These are the activations of a small neural network, seen along a few directions. Each row is one input.
In each table, some parts of the input vary, and every possible input appears once, in random order.
A made-up example of a description, with smaller parts first: line(4) and (point or line(11) or (values(2) and ring(8))).
Shared parts are said once, and a part with two or three values counts as separate values.

Other details of the inputs shift rows strongly along two fixed directions, in all tables alike. That doesn't count.

Rows:
row 1: [  0   2   2  -3  11   3 -20  13  19  -9 -13   6 -22]
row 2: [  2   8  -3 -21   0   7   1  -1   4  -3   2  14   9]
row 3: [-15  13   7 -18   1  13  16 -21 -10  16  33   4  17]
row 4: [  1  -7   1  15   1   2 -15  23   2  -4 -20 -17  -6]
row 5: [  0   4   3   8   8   4 -18  24   2 -11  -6 -12 -14]
row 6: [ -8  19  16 -21   5   7  10 -19 -14  21  34   8  29]
row 7: [-15   5  17   4   1   6 -26   9   9   4  -8  17   7]
row 8: [-12  13  11  10  -8 -27 -14   5   4  -3 -10 -11  -3]
row 9: [ -8 -10   9  -6  -8   5  -8  16   8  -4  10 -10  -4]
row 10: [-13 -16  13   9  -7   4 -21  11   9   8   0 -16  -5]
row 11: [ 44 -19 -51  -8   6 -12  41  -5  -7 -28  -5   0 -36]
row 12: [ -2  22   6  -5   4   4  16 -17 -14  26  13   5  27]
row 13: [  3  25   4  -5   2   2   9 -23 -10  31  20   6  30]
row 14: [ -4   6   0  -9   8   7 -14  10   9  -8  -9   9 -10]
row 15: [ -7 -16   4   5  -6   5   0   5   1   1  -4 -12  -7]
row 16: [ -6   8  10   1   5   1   7 -15 -15  17  19  13  20]
row 17: [ 37 -20 -47 -10  -6  -5  35  -4   1 -24 -29  12 -18]
row 18: [ -1   1   6   3  11   1  -9   8   2  -3   7  -5 -14]
row 19: [  5  28   1  -9  16   1  14 -17  -6  19  24   8   9]
row 20: [ 29 -13 -30   0  -3  -5  36 -15 -18 -12   0   9  -6]
row 21: [  5   5  -7  -3  -3   3   5 -10   2  -2  -5  24   4]
row 22: [ 30 -12 -29  -2  -4  -5  36 -16 -16 -11  -6   2  -8]
row 23: [-11  23  13 -18   9  11  10 -21 -18  21  32   7  25]
row 24: [  3 -20   2  11   0   1 -13  19   0  -8 -20 -18 -12]
row 25: [ -6   6  13  12   1   2 -25  13   3  14  -3 -12   9]
row 26: [  0   3  11   2  -1   1 -21  31   6  -7  -3 -12   0]
row 27: [ 16 -13 -42  -5  -8 -24  48 -28   0 -34  -1  -6 -11]
row 28: [  0  -3  11  16   1   2 -16  21   5   0 -16 -14  -4]
row 29: [-20  14   6  -9 -13 -23  16 -30  -3  13  18   1  10]
row 30: [ -9 -15  10  11  -9   4 -20   8  11   4   0 -16  -8]
row 31: [ 21 -18 -31  -1  -9  -2  41 -17 -11 -11   5   8 -10]
row 32: [ -9  10  23  16   2   6 -21  10   0  10  -5  -9   7]
row 33: [  0 -11   6  12   0  -2  -9   9  -5  -5  -2   0  -3]
row 34: [ -5 -12  14  11   1   3 -16  16   0  -2 -15 -16  -7]
row 35: [ 39  -8 -44   4  -4  -7  42  -9 -16 -18  -8   9  -8]
row 36: [-13  27   1 -18  -8 -23  11 -31  -1  12   1  20  16]
row 37: [  3 -10  -6   0  -2   3 -10  14   9 -10 -29   2 -10]
row 38: [-18 -12  18   6  -5   8 -15   7   7  13   2 -15   1]
row 39: [ -4  10  -1  -7   3   3   3 -11  -2   9   2  27  16]
row 40: [ -5  -6  13   8   1   0 -19   6   1  10  -1 -10   3]
row 41: [ 3 -6  7 -6 -2  1 -9 17  0 -7  4 -8 -2]
row 42: [ 39  -7 -44   5  -6  -8  40 -10 -15 -19  -6  11  -8]
row 43: [ -7 -24   3  19  -5   0 -13  19   6 -12  -5  -5 -16]
row 44: [ -6  -6  14   5   2   3 -14   5  -2  11  -3 -12   6]
row 45: [ -6  -8   3   9 -11 -30 -13   7   4 -16 -18 -16 -19]
row 46: [  5  -8  -3  21   1  -3 -14  25  -1 -13 -13  -4  -8]
row 47: [  1  13   7  -7   0   2   8 -26 -10  27  21   4  23]
row 48: [ -5  -3   4  -5  -4   5  20 -18  -4  17  14   1  10]
row 49: [ 42 -14 -53 -24  -9  -8  35   5   0 -34 -18  16 -17]
row 50: [  2  21  -5 -11   6   7  12  -6 -14   6  17   4  16]
row 51: [  2   7 -10 -15   3   5  11 -13  -1  12  -7  15  15]
row 52: [-17  -8  21  16  -6   7 -15   3   7   4   9  -1  -3]
row 53: [-14  24  13 -20   5  10   4 -27  -2  35  13  20  36]
row 54: [-10  12  22   1   2   7 -25  21   2   2   7  -9  10]
row 55: [-17  19  18 -14  11   7  11 -26   0  30  40   8  11]
row 56: [-11   5   9 -18  -3   9  10 -12  -4  12  30   2  15]
row 57: [  1 -11  -2   3  -3   2 -28  18  16  -7 -26  -1 -10]
row 58: [ -9   2  15   4   0   8 -22   7  11   1 -19   6  -1]
row 59: [  0   6  10  -5   3   4  15 -18 -11  20  12   3  17]
row 60: [ -8   5   4  -8   4  12 -21  15   9 -11 -11   5  -6]
row 61: [ 10  -9  -7  19  -1  -4  -9  22  -1 -15 -13  -3  -9]
row 62: [ -6  -9  20  20  -1   3 -24  12   2  -5  -3  -3  -7]
row 63: [ -9  21  11 -11   3  10   6 -24  -4  21  11  29  26]
row 64: [ -3 -18  -3   4   0   4  -9  19   7 -17  -2 -14 -26]
row 65: [ 18 -19 -33  -8  -7  -1  38 -13  -9  -4   0  -2  -6]
row 66: [ -8  12   1 -13   6   6  20 -21  -2  17  34   8   4]
row 67: [ -8  -6   4  12   1 -21  -8   0  10 -28 -14 -19 -10]
row 68: [  3   4   0  11  10   1 -16  23   6 -11  -5 -10 -19]
row 69: [-16 -12  22  14  -6   8 -18  10   7   3  -3 -13  -8]
row 70: [ -6  25   2 -19  13   7   6 -17   4  15  14  24   9]
row 71: [-19  15  11   0   2 -13 -13 -10  19 -13 -13   2   7]
row 72: [ -5   4   0  16   1 -21  -9   6  11 -26 -16 -17  -5]
row 73: [ -4  -2   7   3  -3   4 -30  11  17   2 -18   1  -3]
row 74: [ 22 -25 -36   2  -9  -7  35  -7  -8 -18   1   7 -14]
row 75: [  1  -2   4  11   1   1 -15  16   1   4 -12 -14   2]
row 76: [  1 -10   1   4   6   2 -14  19   0 -16  -6 -13 -21]
Description of these inputs: line(4) and (values(2) or line(6) or line(11)).
Changing only the line(4) part turns row 14 into row 5. The same change can be made to row 71. Which row results?
Answer: row 72
Changing only the line(4) part turns row 59 into row 28. The same change can be made to row 23. Which row results?
Answer: row 50
Change only the values(2) part in row 45. List by row number the other rows that result.
Answer: row 67
A walk changes only the line(4) part. It starts at row 73 and steps to row 13. List the rest of the walk in order.
Answer: row 47, row 30
A walk changes only the line(6) part. It starts at row 11 and steps to row 18. List the rest of the walk in order.
Answer: row 76, row 23, row 6, row 41

Rows:
row 77: [-11   4   9   2  -3  -7   9 -16  -8  12  16  -3  10]
row 78: [  0  17  -6 -11   2  -7  11 -19  -3   7   1  18  14]
row 79: [ 31 -10 -44  -5  -6 -16  26  -6  -2 -27 -27   9 -11]
row 80: [-10  15   6  -6   1  -3 -11  -4   9   2  -3   7   4]
row 81: [  5 -17  -2   3   3  13 -31  37  16 -20 -25  -4 -23]
row 82: [  2   0   4  -1   2  12  12  -5 -13  17  21  -1   8]
row 83: [  4  17  -6  -7   2  -6  14 -20  -5   9  -5  15  19]
row 84: [-16   1  16   1  -1  -5  -5  -4   2   6  13 -13   1]
row 85: [  2   2  -9  -5  -3 -10  28 -25 -10   7  20   1   6]
row 86: [ -5   4  -4 -12  -2  -7  23 -21  -8   2  24  -1   5]
row 87: [ 18  -3 -26  -6  -6 -12  14  -2   4 -20 -18  10  -9]
row 88: [ 10  12 -11 -18   7  13  14  -9  -6  11   8  21  13]
row 89: [ 13  13 -19 -11  -1  -8  23 -23  -6  -1  -5  18  10]
row 90: [ -7  19   0 -19   3  -4   5 -15   3   0   8  15  10]
row 91: [  2 -25   1   9  -1  12 -14  26   4 -11  -2 -17 -21]
row 92: [ 37 -24 -36   7  -2   2  28   7 -15 -14  -4  -8 -17]
row 93: [  6 -26   0   7   0  12  -9  23   5 -13  -1 -15 -25]
row 94: [-21  11  33  -5  11  22 -36  15  12  15   3   8   6]
row 95: [ -8 -20  12  26  -6  -7 -24  23   7 -12 -18 -26 -16]
row 96: [ -8  19   5 -10   3  -4   1 -15   4  10   4  16  14]
row 97: [-28   5  39  16  -2  -1 -26   1   1  16   9 -14   9]
row 98: [-11  -5   7   6   2  -3 -30  24  22 -24 -24  -5 -21]
row 99: [  3  10   7  -1   7  14 -13  10  -1  11  -4   9  10]
row 100: [ 26 -23 -35   3 -12 -16  34  -6  -6 -25  -6  -7 -20]
row 101: [  1 -24   2  26 -10 -10 -16  24   5 -18 -23 -26 -20]
row 102: [-24  17  26  -6   6  -1 -28   4  14   7  -2   3   6]
row 103: [ -2 -20  -4  11  -4  -8  -3  13   8 -23  -7 -19 -25]
row 104: [ 24 -23 -20  11  -2   5  11  15 -10 -10  -4 -12 -15]
row 105: [-21   1  27  14  -3  -3 -18  -1   1  12   8 -14  11]
row 106: [  5  15   0 -11   8  14   3  -3  -5  15   6  18  14]
row 107: [ 7 16  4 -5  9 14 -3 -1 -7 17  3 14 18]
row 108: [-29   5  32   9  -2   0 -23   1   6  13  14 -15   5]
row 109: [ -2  -1   6  -4   2  13  10  -5 -11  17  24  -1  11]
row 110: [ 10  17 -13  -9  -1  -8  21 -21  -7   8  -4  16  19]
Describe the family of inputs behind these rows.
Answer: values(2) and (line(6) or line(11))
Changing only the values(2) part turns row 90 into row 86. The same change can be made to row 79. Which row results?
Answer: row 105
Change only the line(6) part in row 82. List by row number the other rows that result.
Answer: row 91, row 92, row 93, row 104, row 109
Change only the values(2) part in row 109. List by row number the other rows that result.
Answer: row 88

Rows:
row 111: [ 20  -1 -36  -7  -8 -25  19  -7   7 -14 -26  -9 -13]
row 112: [-24  13  30   2   0 -13 -39   7  16   6 -20 -16   4]
row 113: [ 35 -13 -46 -21   2   3  23  12   2 -15  -9  -8 -25]
row 114: [ 27 -21 -33   1 -10   6  22  -2   0 -15 -26  23 -12]
row 115: [  5  12 -11 -31   8  14  19  -7  -8  11  16  10  15]
row 116: [-18   2  10   3  -4 -14 -26  12  14 -11 -28 -12  -2]
row 117: [-19  21  20  -8   9  18  -1 -26  -5  39  12  31  33]
row 118: [-14 -32   9  18 -22 -19  -6   7   4  -8  -9 -41 -11]
row 119: [ -7 -39   8   5 -12  13 -10  25  -1  -3  11 -40 -20]
row 120: [ -2  21   0 -15  12  -6  19 -29  -3   5  24  14  -1]
row 121: [ -6  -4   1  11   8  -7 -17  15  19 -17  -3 -10 -34]
row 122: [-11 -13   2   2  -6  -6  37 -32 -13   8  46 -10  -4]
row 123: [  2 -21   1  14  -7   8 -25  20  10  -7 -27  14 -10]
row 124: [ 32 -19 -41 -19  -3   7  22  13   0 -29 -11   0 -14]
row 125: [ 21  11  -7  10  11  -5   5   4 -14   0  -3  -6  -1]
row 126: [ 14  -9 -26  -3  -3  -9  24  -3   3 -35  -1  12 -26]
row 127: [ -4 -12  17  27  -4  -1  11  -3 -23  19  29 -30  11]
row 128: [-14 -42  21  28 -12  12 -15  10   4  12  -3 -19 -12]
row 129: [  5  11  -6 -31  -1  12  14  -6  -9  13  22  16  21]
row 130: [ 29  17 -25   4   9  -6  29 -12 -19   9   8   0   5]
row 131: [-19  -8  27  16   1  19 -39  13  16   7 -18  11   6]
row 132: [ -6  19  -4 -16  -6 -14  17 -31   0   5   0  10  29]
row 133: [-34  31  53  -3  13  21 -32 -20   3  55  15  21  36]
row 134: [  1  -3 -11  -2   0 -10   8  -4   3 -21   9  14 -16]
row 135: [-16   2  14   4 -13 -13 -25  13  16 -13 -27  -9   0]
row 136: [ 13 -17 -12 -10  -6  12  -9  34   9 -25 -17  -7 -19]
row 137: [ -9   8  28  25   4   0 -37  28  -4   2  -2  -7   8]
row 138: [  6   7 -18 -11   5  -5  30 -27  -1 -15  19  20  -1]
row 139: [  6  11 -20 -17 -13 -22  23 -24  -6  -2  -4  14  18]
row 140: [-10  29  20 -33  13  17  -1 -14  -6  36  29   6  27]
row 141: [-14  -1  22  16   5  14 -38  14  17  20 -17   2  -5]
row 142: [  0  28  11   5  10   4   9 -16 -17  19  22   9  35]
row 143: [ 25  13 -19   3   1  -3  32  -9 -22  -2   7  10  13]
row 144: [-20  -2  14   9  10  -2 -23  14  14 -19  -2  -2 -23]
row 145: [  6  -1   4  24   9  -1 -19  28  -5 -13 -16 -13  -9]
Describe the family of inputs behind these rows.
Answer: values(5) and (point or line(6))
Changing only the values(5) part turns row 137 into row 134. The same change can be made to row 143. Which row results?
Answer: row 126
Change only the line(6) part in row 124. List by row number the other rows that result.
Answer: row 113, row 115, row 129, row 136, row 140
Change only the values(5) part in row 144. List by row number the other rows that result.
Answer: row 115, row 116, row 117, row 145
Change only the line(6) part in row 123. List by row number the other rows that result.
Answer: row 114, row 117, row 131, row 133, row 141
